R: [160 129 127 102 123 130]
K: [182 129 120 121 137 124]
W: [100 126 115  59 120 108]
Z: [120 129 137 182 121 107]
T: [ 19 129 140 137 136 139]
L: [162 129 117  89 113 111]
shift +1: [136] => [137]
shift +1: [137] => [138]
has: [123 130] => yes
[182 129 120 121 137] => K
start: [129 140 137] => T, 2
has: [182 121 107] => yes

S: [ 62 201 157 198 127 194 174  40 111 154]
F: [114 202  97 219 175  79  49 163 117 120]
G: [ 89 113  83  83 173 192 177 160  83 122]
A: [202 162 114 136  90  47 176  38 139  36]
D: [ 88 214 196  43 166 132  77 176 156 115]
E: [103  90 140 168  84  98 140  93 210  87]
U: [ 79  50 175 211 218 182  58  58  56  69]
J: [123  98  88 110 124 200 181 173 185 115]
has: [219 175  79] => yes
start: [79 49] => F, 6
has: [124 110] => no
start: [192 177] => G, 6
has: [219 175  79  49 164] => no
has: [194 174  40 110 154] => no

Y: [151 107 146  85  77 161  84 142 120 187  77 146]
B: [129 111 197  84  86 233  77 141  92 185  78 128]
H: [155 118 152  89  82 166  80 152 122 197  82 146]
N: [153 101 151  85  87 169  82 142 115 186  84 148]
P: [151 129 140 104  83 164  90 175  95 144  46 201]
C: [155 112 158 108  74 165 116 150 127 191  85 141]
M: [149 107 147  90  74 165  87 126 123 186  83 147]
V: [152 124 152  89  59 171  93 147 118 182  88 145]
Q: [156 110 153  77  81 165  86 148 118 184  80 144]
X: [159 114 149  87  82 170  86 140 112 186  83 150]
shift -1: [90 74] => [89 73]
[101 151  85  87 169  82 142] => N
start: [140 104  83 164  90 175  95 144  46] => P, 3
[175  95] => P
shift -1: [140] => [139]

bas: [ 84  89 159 119  65  72 201 135 117 156  51 123  42  63 135]
kagas: [123  37 125  97  38 119 173 163 111 160  49 120  47  83 109]
Kufo: [ 95  97  60  98 111 156 144 186 149 195  43 225 145  83 154]
shift +1: [37] => [38]
start: [ 97  38 119 173 163 111 160  49 120] => kagas, 4
shift +1: [95] => [96]
shift +1: [ 89 159] => [ 90 160]
shift +1: [97] => [98]

kivu: [149 134 117 141 172 135 174 103 137 137 151 120 126  89 116 124 126 128
 123 189 173 153 140 153 217 110 152 125 141 157 121 114 143 129 170 122
 155 168  88  83 171 109 110 153  99  86]
sefum: [120 121 114 158  97 131 103 119 169 133 113 143 106 138 124 204 109 153
 111 187 173 136 120 153 194 106 111 146 143 117 106 149 151 126 134 122
 168 180  96 127 130  91 162 113 132 132]
nup: [121 126 115 161  93 128 101 121 165 132 113 143 108 145 128 203 108 150
 108 186 170 134 118 151 188 108 108 145 141 111 105 154 152 130 133 123
 166 179  97 129 126  89 163 117 135 133]
Num: [112  90 117 136 141 147 141 104 174 140 129 130 104  90 105 177 116 153
 127 195 186 151 134 160 231  96 141 137 156 157 117 113 145 113 153 120
 175 179  90  99 159 109 134 115 111 109]
kuge: [105  87 117 141 172 135 174 103 137 137 151 120 126  89 116 124 126 128
 123 189 173 153 140 153 217 110 152 125 141 157 121 114 146 129 170 122
 155 168  88  83 171 109 110 153  99  86]
pak: [112  90 117 136 141 147 141 114 174 140 129 130 104  90 105 177 116 153
 127 195 186 151 134 160 231  96 141 137 156 157 117 113 145 113 153 120
 175 179  90  99 159 109 134 115 111 109]
[112  90 117 136 141 147 141 114 174 140 129 130 104  90 105 177 116 153
 127 195 186 151 134 160 231  96 141 137 156 157 117 113 145 113 153 120
 175 179  90  99 159 109 134 115 111 109] => pak
start: [146 143 117 106 149 151] => sefum, 28
shift +1: [172 135] => [173 136]

zufov: [130 126 130 130 126 126]
sugo: [132 102 130 132 100 100]
Beme: [ 68 181  56 178 138 179]
vumu: [138  68  56 178 181 123]
bol: [137  90 136 126  93  90]
Zipiv: [193  21 184 195  13  18]
zonof: [142 113 130 132  98  98]
Tira: [138  86 137 133  86  85]
Som: [141  99 143 113 112 103]
shift -1: [137  90] => [136  89]
start: [ 68 181  56 178 138] => Beme, 1
[126 130] => zufov
start: [143 113] => Som, 3
has: [123 181 178  56] => no
[ 68 181] => Beme
[181 123] => vumu

Tulov: [128 129 129 127 128 128 128 128 128 129 129 128 128 129 127 128 128 128
 127]
nud: [128 132 132 125 127 130 129 128 128 129 131 129 129 129 127 129 128 129
 126]
gir: [129 142 142 117 126 137 132 127 124 132 137 131 132 131 124 132 129 129
 121]
dunu: [121  78  83 165 124 106 117 133 136 107 111 122 122 110 134 116 132 115
 155]
dupo: [192 115  98 114 141 138  77 111 133 121  95 130 122 113 133 117 130 118
 151]
veb: [106  27  38 201 111  97 114 145 139  64 113 135 121  90 127 104 148  99
 175]
tev: [132 195 193  72  95 178 144 112  95 149 175 128 168 134 105 152 137 119
 107]
ril: [132 187 132 137 132 117 126 137 127 124 142 131 161 135 108 148 136 123
 107]
Vas: [111  41  50 192 115  98 114 141 138  77 111 130 121  95 130 107 142 103
 170]
[192 115  98 114 141 138  77 111 130 121  95 130] => Vas
shift +1: [132 137 132 117] => [133 138 133 118]
[142 117 126 137 132 127 124 132 137] => gir
[106  27  38 201 111  97] => veb
has: [115 192  50] => no

Nop: [212 125  19 148 218 215]
kirob: [219 131  16 148 218 211]
dezik: [203 119  25 147 225 218]
Mebom: [216 128  17 149 214 213]
bok: [198 116 218  16 148 219]
suz: [208 122  22 147 222 217]
[212 125  19 148 218 215] => Nop
shift +1: [116 218  16] => [117 219  17]
has: [208 122  22 147] => yes
[ 25 147 225] => dezik
start: [ 16 148 218] => kirob, 3
[131  16 148 218 211] => kirob

bis: [167 163 113 146 112  61  58  98 112 102  82  69 108  53 177 121 110  53
 102 144 137 122]
latap: [104  90 117  98 118 171 160 127 117 151 139 168 121 168  90 112 119 171
 125 125 103 139]
Gunu: [200 155  77 123  75  62  25  59  77 131  40  80  68  21 195  87  71  39
  59 176 109 158]
liv: [115 158 179 170 180 127 164 179 178 107 178 120 183 167 132 177 184 142
 190 114 173 103]
duput: [236 178  76 136  72  49   3  49  74 143  25  73  65   4 228  88  70  18
  58 208 119 178]
zup: [109 160 185 174 186 126 169 185 184 101 184 117 189 168 129 183 189 143
 194 106 178  96]
lep: [118 168 187 180 187 120 163 185 186 101 181 113 190 164 139 185 192 137
 197 113 183  99]
pomu: [223 173  81 136  78  54  14  57  80 138  35  75  71  13 217  92  76  27
  64 196 120 170]
noki: [112 148 169 159 169 130 160 169 168 110 169 123 171 161 124 167 172 142
 176 111 163 105]
shift +1: [163 113 146] => [164 114 147]
has: [186 180 187] => no
has: [168 169 160] => no

fos: [ 17 123 122 112 123]
Raf: [135 123 133 123 122]
dozo: [123 120 124 142  83]
nivu: [140 141 122 133 128]
start: [140 141 122 133] => nivu, 1
[ 17 123 122 112 123] => fos
start: [ 17 123 122] => fos, 1
shift +1: [123 133] => [124 134]

Nel: [ 58 108 126  72 109 107  68  89 215 149 129  58 126]
denu: [107 135  70  99  58 106 126 109 115 110 141  76  93]
mev: [129  78 150 144 124 152 131 160 188  71  36 153 134]
start: [ 89 215] => Nel, 8
shift +1: [106] => [107]
has: [124 152] => yes
start: [126  72 109 107  68  89] => Nel, 3
shift -1: [215 149 129] => [214 148 128]
[ 58 106 126] => denu

nafod: [169 200 191 191 220]
kan: [188 220 175 188 162]
mup: [182 164 123 189 108]
Til: [169 200 175 188 211]
start: [182 164 123 189] => mup, 1
has: [169 200 174 188 211] => no
shift +1: [164 123 189] => [165 124 190]
start: [123 189 108] => mup, 3
[191 220] => nafod
start: [188 220 175 188] => kan, 1
[169 200 175 188 211] => Til

Pidi: [ 85 161 146 136  49 182 141 128 145 129 117 193  99 173 133 115 142 203
 121 132 109 212  94  95 173 118 124 136 170 172 184 136 142  81  89 131
  82 121 112 153 174 126 196 161 146 132 151 161  67 161  96 130  88 107
  91 110  96 128 129 146 125]
Pudes: [100 153 142 167 149  92 120 179  96 148 160 138  91 101 171 142 107 138
 131 181 143 149 128  81 175  81 105 120 122 132 103 135 136  96 154  98
 123 155  96 160 133  79 159 130 172 145 100 118 119 133 143 183 136 176
 163 153  75 107 100 186 134]
neli: [122 153 134 160 148  75 102 168  86 154 158 159  89 129 152 153  92 123
 112 169  97 153 137  94 173  94 124 145 107 146 118 120 124  93 161 106
 138 171  75 142 122  62 145 123 135 144  87 134 102 125 129 179 126 181
 154 146  82 128 142 175 128]
rupo: [136 150 114 142 102  83 161 112 195  96 106 150 144  71 147 125  59 132
 105  79 111 119  86  76 141 108 118 157 153 129  67 119 179 136 164 119
 108  63 179 124 147 101 156 113 140 107 114 103 147 121 128 167 105 168
 164 162  71 122 124 164 126]
Raka: [134 150 100 135  90  85 156  92 184  97 131 152 150  61 153 112  72 149
  96  69 110 159  73  82 134 121 129 180 149 116  97 114 151 107 163 145
 123  43 189 122 139  92 136 113 100 129 135 132 153 123  94 130 105 150
  61 130 156 110 162 103 113]
rim: [156 133 100 116 103  84 152  95 197 101 115 180 144  76 140 127  84 126
  83  97 136 166 117 108 179 131 111 145 156 150  98 121 143 137 151 153
 135  36 156 153 156 116 165 120 127 116 146 140 152 159 157 115 120  58
 126 127 119  98 156 100 111]
todog: [128 139 155 165 156  72 120 173  81 143 156 142  88  92 169 151 100 125
 120 149 150 135 156 119 160  72 116 128 112 159 117 117 133  68 126 100
 130 133  89 141 133  73 162 141 162 170 107 112 100 139 121 198 107 178
 158 142  59 137 117 158 129]
Zeso: [100 159 162 168 160  61 130 172 114 155 157 141 117 123 174 147 106 134
 115 172 156 138 143  91 144 105 128 117 137 140 100 114 152  86 139  72
 106 146  83 167 139  67 171 134 152 153 113 101 114 126 120 157 115 159
 135 147  87 113 143 191  99]
Nok: [100 159 162 168 160  61 130 172 114 155 157 141 117 123 174 147 106 134
 115 172 156 138 143  91 144 105 128 117 137 140 100 114 152  86 139  72
 106 146  83 167 139  67 171 134 152 153 113 101 114 126 120 157 115 159
  58 128 103  92 114  87 112]
[130 105 150  61 130 156 110 162 103] => Raka
shift +1: [ 95 173] => [ 96 174]
shift +1: [157 115 120] => [158 116 121]
[ 73  82 134] => Raka
start: [126 120 157 115 159  58] => Nok, 50

tob: [142  86  97 151 130 191]
zipa: [176  70 119 180 174 120]
keri: [144  78  26 106 102 105]
Luk: [108 186 164 110 135 149]
nipim: [ 89 180  70 156 119 120]
Das: [119 121  61  94 123  99]
nit: [116 127  82 156 131 214]
Fuge: [ 95 146  61 144 129 122]
bonuf: [ 89 180  70 174 119 120]
Damot: [137  83 152 163 141 123]
shift +1: [180 174] => [181 175]
shift +1: [ 95 146  61] => [ 96 147  62]
[108 186 164 110] => Luk
[ 89 180  70 156 119 120] => nipim
start: [180  70 174 119 120] => bonuf, 2
start: [144 129] => Fuge, 4
has: [174 180 119  70 176] => no

gezi: [208 129  88 119  74 131 136 197 181 132  96 131 145  59 215 100 189 164
  90  73 182 131 131 121  66 167 154 146  61 125  76 169 188 141  85  90
 208  93 169 164 136 115 139 188 207 122 116  76 117 144 207  73 140]
Pora: [118  48 176 174 183  37  60 142 136  51 150  55  57 211 123 138 138 151
 159 204 142 183  46 181 217  91  68  76 212  85 194  83 145  96 184 167
 118 151 137  93  48 104  30 129 118 106 141 210 171 170 115 190  46]
vune: [ 15  68 178 153 181  60  69  41  65  64 139  70  64 211  13 143  39  74
 157 209  49 126  68  91 217 194  76 212 181  85  46  46  41  81 192 162
  10 154  64  61  64 110  58  52  24 108 142 201 127  98  18 192  62]
has: [208 129  88] => yes
has: [194  76 212] => yes
has: [ 60 142 136  51] => yes
[ 74 157 209  49 126  68  91 217 194] => vune
[ 46 181 217  91  68  76 212  85 194] => Pora
has: [135  51 150  55] => no

Dabuf: [115 166 134 116]
moled: [ 92 236 210 103]
rogu: [110  88 106 142]
niba: [101 138 154 244]
Mab: [140  52 118 225]
tesis: [135 118 103 142]
mevo: [147 162 174  78]
mos: [ 78 248 177 139]
Bov: [120  70  87 161]
lebas: [165  63  32 165]
Dasa: [101 145 154 244]
start: [138 154 244] => niba, 2
shift -1: [140  52 118] => [139  51 117]
shift +1: [177] => [178]
shift +1: [ 52 118] => [ 53 119]

miv: [133 101 107 163  94 125 147]
daru: [126 141 114 163 156 128 145]
komek: [163 133 101 107 156 128 124]
Favep: [133 147 107 163  94 125 147]
negi: [126 141 114 163 156 150 152]
nale: [122 124 132 153 129 145 137]
gedon: [121 155 104 113 103 104 125]
Gopem: [135 117  71 153 183 106 138]
start: [133 101 107 163] => miv, 1
has: [156 107 101 133 163] => no
start: [133 147 107 163  94 125] => Favep, 1
[122 124 132 153 129 145] => nale
shift -1: [122] => [121]
has: [121 155 104] => yes

basi: [129 108 107 170  91 131 126  95 159 195  63  95 142 148 141 126 120 135
 218 153 101 150 104 124  98 154 107 172 129  95 126 171 132 110 169 140
 162 133 151 126 121 141]
Nugu: [ 89 104 126 107 113  83 191 120  72 132  54  95  82 125  97 100  72 150
 121 131 123 113 136 179 175  88  96 149 152 122 135 165 187 188 224  94
  94 128 135  73  70 138]
zenik: [125  95 109 166  89 103 141  93 147 212  50  87 137 155 146 123 101 142
 219 155  93 152 100 133 104 147 101 173 140  94 133 192 141 114 188 119
 165 132 163 125 107 151]
dasu: [ 82 127  97 127 136 141 113 152 138 140 198 163 142 125 146 111 169 148
 115 136 145 127 126 114  94 154 165 104 148 157 138 129 107 109  62 114
 141 121 159 162 149 138]
has: [163 124 107] => no
[ 82 125  97] => Nugu

pori: [132 101 100 154 139 117 126 145 103 142  94 108 153 137 111 157 137  49
  75 130 155 118 118 161 140  97 144 147 151 180 136  96 106 143 130 152
 144 116 100 116 131 114 111 112 115 158]
sape: [132 101 100 154 139 127 126 139 103 142  94 108 153 137 111 157 137  49
  75 130 139 118 118 161 140  97 144 147 151 180 129  96 106 134 130 152
 144 116 100 116 131 114 111 112 115 158]
firi: [133 106 136 125 140 129  85 101 146 115 141 136 147 108 137 140 141 163
 148 115 104 138 123 129 147 134 135 109 106 105 119 142 127 123 114 108
 120 140 139 113 121  84 137 151 125 134]
big: [128 128 128 128 128 128 128 129 128 128 128 128 128 128 128 128 128 128
 128 128 128 128 128 128 128 128 128 128 128 128 128 128 128 128 128 128
 128 128 128 128 128 128 128 128 128 128]
shift -1: [157 137  49  75] => [156 136  48  74]
has: [128 128] => yes
has: [105 106] => no
[132 101 100 154 139 127 126 139 103 142  94 108 153 137 111 157 137  49
  75 130 139 118 118 161 140  97 144 147 151 180 129  96 106 134 130 152
 144 116 100 116 131 114 111 112 115 158] => sape
[101 146] => firi
has: [ 94 108 153 137] => yes

zokap: [177  97 115 179 185 105 121 124 120 115  95 120 121 168 115 156 119  55
 118 139 115 129 157 118 157 128 170  92 167 157 162 129 118 135 123  83
 158 114 117 132  95  98 117]
vatan: [135  76  89 148 105 117 117 100 109 127 111 109  78 131 107 161 170 153
 174 124 111 122  85  87 190 176 134 127 128 122  89  87 110 140 126 164
 146 137  47 118 108 134 181]
gode: [124 111 115 127 111 127 125 116 122 130 126 121 108 123 122 138 146 148
 148 123 122 124 107 113 150 148 125 133 120 122 107 111 122 132 128 150
 131 137  97 125 125 136 151]
laluz: [129  89 100 142 100 121 119 106 111 128 117 112  91 129 113 151 164 155
 167 123 116 123  91  97 180 167 128 128 127 121  95  97 115 137 128 159
 140 135  64 119 116 137 172]
Rako: [126 123 127 123 121 132 129 124 127 130 127 128 124 125 128 129 133 136
 134 127 128 127 122 124 131 134 125 131 127 123 120 123 128 129 129 136
 127 132 121 128 128 131 133]
Vupil: [209  67  99 218 220  85 113 119 114 107  66 114 104 189 101 179 121  14
 123 146 105 128 166 102 192 141 196  70 184 174 171 119 106 143 119  61
 181 106  91 135  70  82 124]
Vamip: [127 129 125 126 125 128 127 129 129 128 130 148 121 123 138 122 108 123
 122 146 148 129 124 127 129 129 126 132 126 127 128 125 127 128 128 132
 127 130 126 125 129 129 129]
start: [117 112  91] => laluz, 11
[156 119  55 118 139 115 129 157] => zokap
has: [111  91 129] => no
start: [121 108 123 122 138 146 148 148 123 122] => gode, 12
shift -1: [109] => [108]
start: [184 174] => Vupil, 29
shift -1: [119] => [118]

Bozal: [136  61 108 240 155 128 126 125 136 125 118 155]
zunu: [ 61 108 240 136 164 136 121 162 127 136 150  85]
nidit: [ 87 102 125   7 157 128 122 169 136 127 118  98]
has: [155 128 126 124] => no
[136 127] => nidit
shift -1: [125 136] => [124 135]
start: [136  61 108 240] => Bozal, 1

Zefe: [154 129 180 122 154 135  74  78 215]
dofor: [157 131 180 122 150 137  72  79  56]
las: [160 140 152 136 144  99 176 163  55]
zele: [157 131 180 122 150 137  72  79 206]
bazov: [181 130 157 141 164  73 201 203  52]
Far: [150 150 154 129 109 110 127 156  84]
ruka: [157 131 180 122 150 132  72  79 206]
fule: [149 134 173 125 150 133  90  90 195]
sena: [182 120 155 139 177  75 201 194  51]
luf: [114 118 119 118 149 185 132  58  39]
has: [150 154] => yes
shift +1: [144] => [145]
has: [200 203] => no
shift -1: [129] => [128]

vit: [136 123 132 110 138 118 121 137 118 139 118 139 139 131 126 133 124]
tazud: [146 108 140 143 147 125 131 128 129 132 130 132 124 160 152 166 134]
Nalil: [169 139 181  52 190 107 121 176  85 198 114 200 189 181 160 188  98]
pid: [169 139 181  52 190 107 121 176  85 198 114 200 189 181 160 188 158]
Pogar: [122 153 205  70 207  44  31 158  74 202  40 207 196 196 102 202 169]
Mog: [ 20 111  45 246  36  66  27  38 151 219  98  91  96  68  30  59  94]
mikar: [170  83  97  65  99 215 242 128 126  96 219  91  98  93 181  94  87]
Lomel: [122 112 101 124 101 145 151 119 139 118 118 139 108  97 126  96 104]
start: [118 139 118 139] => vit, 9
start: [ 96 219  91  98] => mikar, 10

vutib: [ 54 133 138 140 176 115 115  82 117 137  61  42 134]
Tof: [ 54 133 138 140 176 107 134 145 185  65   6 185 134]
met: [ 67 168  65 145 185 134 107  82 117 137  61  78 134]
pava: [ 23 130 162  66 168  65 145 185 134 107 185   6 163]
start: [ 54 133 138 140 176 115 115  82 117 137  61  42] => vutib, 1
[ 66 168  65 145 185 134 107] => pava
start: [ 65 145 185 134 107 185   6] => pava, 6
has: [107 185   6] => yes
has: [ 65 145 185 134 107] => yes
shift +1: [6] => [7]

